A small network was shown many inputs. Here are its activations along a few directions, one row for each input.
In each table, some parts of the input vary, and every possible input appears once, in random order.
Descriptions start from the smaller parts, as in this example, which fits no table here: one of 8 places around a ring, together with either a single point or one of 11 places along a line or (one of 3 separate values, together with one of 4 places along a line).
Shared parts are said once, and a part with two or three values counts as separate values.

Other details of the inputs vary at random and push rows far along two fixed directions, the same in every table; ignore that.

Rows:
row 1: [   4 -111  -47  -27  -58   47   63   -1   89  -51   35]
row 2: [  0  31  13  72  45 -25 -40 -55 -42  22 -18]
row 3: [  4  45  43 -65  31  27 -12  76  -1 -12  -4]
row 4: [   1 -114 -103   51  -37   33   47  -61    8  -26   19]
row 5: [  1 -34  14 -68 -31  19  20  54  67 -45  30]
row 6: [-12  34  -6  58   1 -30 -43 -39 -42  33 -24]
row 7: [  1  42  36 -66  23  -2 -18  48 -28 -12 -18]
row 8: [  -6 -106  -89  -23  -43   53   56    1   27  -49   40]
row 9: [ -3  28  33  54  20 -54 -37 -48   8  16 -23]
row 10: [  -9 -110  -70   91  -33  -31   28  -82   12   12   35]
row 11: [ -4  22  12 -47 -14  22  -5  34  -6   6 -24]
row 12: [  1  36  24 -33  -4  18  20  31  -4   2 -11]
row 13: [ 13  25 -11  39  17  -5 -12 -23  -8  15   2]
row 14: [ -7  50   5  78  12 -39 -19 -46 -43  31 -13]
row 15: [ 21  44   6  60  29 -17 -24 -39 -22  34 -22]
row 16: [-13  21   2 -47 -15  19  -7  38  -2   3 -10]
row 17: [ -6 -89 -96  88 -26   1  18 -79 -15 -14  24]
row 18: [ -3  28  60 -93  15 -16   0  92  18  11  -4]
row 19: [-14  37   3  46   7 -29 -40 -51 -43  32 -30]
row 20: [ 18  58  52 -79  17  17  -9  53   2 -11   5]
row 21: [  3 -82 -15 -53 -32  19  52  29  44 -12  22]
row 22: [ -7   7  27  45  25 -65 -24 -43 -23  42 -17]
row 23: [ -4  63  55 -74   5  10   6  51 -11  -8  -5]
row 24: [ 19  21  15 -53  -4  25   4  46  11 -20  25]
row 25: [  6  49  50 -48  31  13 -24  64 -13 -11  -1]
row 26: [  9  28  11  65  42 -10 -28 -32 -31  26 -30]
row 27: [-11  51  -2  79  18 -34 -14 -46 -37  37 -21]
row 28: [ -4 -74 -25 -50 -42  35  43  30  84 -49  37]
Description of these inputs: one of 4 places along a line, together with either one of 2 separate values or one of 5 places around a ring.
The inputs of row 5 and row 1 match in every part but the place on the line of 4. If row 10 is changed in the same way as row 5 into row 1, which row does it become?
Answer: row 21
A walk changes only the place on the ring of 5. It starts at row 12 and steps to row 15. List the rest of the walk in order.
Answer: row 26, row 4, row 11

Rows:
row 29: [  4   5  22 -45  11   1   4  49   1  -7   1]
row 30: [ -2 -65 -46  21 -14   8  24 -21  13 -12  15]
row 31: [ 13  11  21 -43  14  18   2  40   5 -12  15]
row 32: [  1 -63  -8  27 -35 -18  41 -33  74  -1  25]
row 33: [ -5  13 -17  46  -7 -14  -7 -37 -20  15  -3]
row 34: [  0 -41 -45  23 -21  30  26 -36  13 -23  21]
row 35: [ 12  44  23  21  35 -16 -32  -2 -18  17 -22]
row 36: [ -8  57  -1  97  17 -43 -48 -62 -41  45 -42]
row 37: [ 15  15  21 -42  14  17   0  39   6 -13   6]
row 38: [ -6  57  -1  95  20 -48 -43 -64 -45  45 -37]
row 39: [  2  67  35   1  25  -1 -30  13 -17   9 -28]
row 40: [  2 -41 -40  23 -20  27  28 -36   8 -23  27]
row 41: [ -6  11  24 -60  -2   2   8  42  -9   3   2]
row 42: [ 10  11  14 -36   9  25  -6  38  15 -12  -6]
row 43: [ -1   5  18 -41   8   7  -5  48   9  -6 -13]
row 44: [-12 -61 -48  14 -33  15  22 -31   8  -4   4]
row 45: [  0 -38 -37  23 -15  25  28 -34   5 -21  33]
row 46: [ -4  61  24  20  16 -26 -26  -5 -34  27 -14]
row 47: [-10 -70 -22  18 -22 -18  -3 -33  39 -23  23]
row 48: [ -5   9  18 -57  -7   6   4  38  -3   0 -11]
row 49: [ -3  11  23 -59  -5   3   7  40  -8   1  -4]
row 50: [  1   2  22 -46  13   0   6  49   0  -5   9]
What do these inputs look like to the network?
Answer: either one of 2 separate values or (one of 4 places along a line, together with one of 5 places around a ring)
Which of the alternatives is row 47?
Answer: one of 2 separate values
